Z: [125 151 117 146 142 135 116 129 115 130 132 128 124 119 101 116 113 119
 128 134 125 104 135 136 112 112 112 137 135 109 149 124 111 175 105 129
 116 154 106 134 114 119 154 150 162 149]
S: [ 71 161 123 123  90 130 117  98 106 141 123 114 139  86 111 128 116 137
 118 167 102 162 144 102 151  34 115 103 143 133 144 211 155 128  64  81
 144  81 138 110  83 155 161  80 176 108]
Y: [ 55 162 146 104 126 121  94  95 105 133 142 129 167  46  82  92  99 152
 109 191 108 123 135 135 121 117  75 125 110 126 118 152  85 190 109  94
 110 131  79 176 134 135 167 113 176 125]
E: [ 71 161 123 123  90 130 117  98 106 141 123 114 139  86 111 128 116 137
 118 167 102 162 144 102 151  34 115 103 143 133 144 211 155 128  64  81
 144  81 138  99  83 181 161  80 176 108]
step +1: [104 135 136] | [105 136 137]
step -1: [142 129 167] | [141 128 166]
step -1: [155] | [154]
step +1: [110 131  79] | [111 132  80]

J: [122 111 126 156 145  95 132 116 127 107 105]
Q: [133 120 117 102 149 203 137 145 129 123  99]
A: [135  94  96 117 133 133 139 106 167 133 191]
H: [125 114 128 131 116 139 148 115 180 108  88]
N: [144 133 134 139 130  95 162 129 136 131 151]
step +1: [95] | [96]
step +1: [102] | [103]
step +1: [116 139 148 115] | [117 140 149 116]
step +1: [134] | [135]
step -1: [139 148 115] | [138 147 114]

U: [180 125 102 120 131 155 120 166  85]
F: [116 142 121 111  57 158 127 195 116]
T: [136 134  76 124  83 106 126  86 180]
V: [123 125 113 157 122 141 138 126 127]
step +1: [125 113 157 122] | [126 114 158 123]
step +1: [122] | [123]
step -1: [ 83 106 126] | [ 82 105 125]

P: [173 156 105  80 130 151 151 150  88 141]
W: [ 47 165  37 166 162 108  82 116  93 110]
L: [162 160 145 179 136 135 163 207  32 116]
G: [162 164 134 183 143 144 169 199  40 117]
M: [201 171 112 193  54 152 131 193 109 131]
step -1: [160] | [159]
step +1: [183 143] | [184 144]
step +1: [160 145 179] | [161 146 180]
step -1: [40] | [39]
step -1: [166 162 108  82] | [165 161 107  81]
step +1: [145 179 136] | [146 180 137]
step -1: [162] | [161]

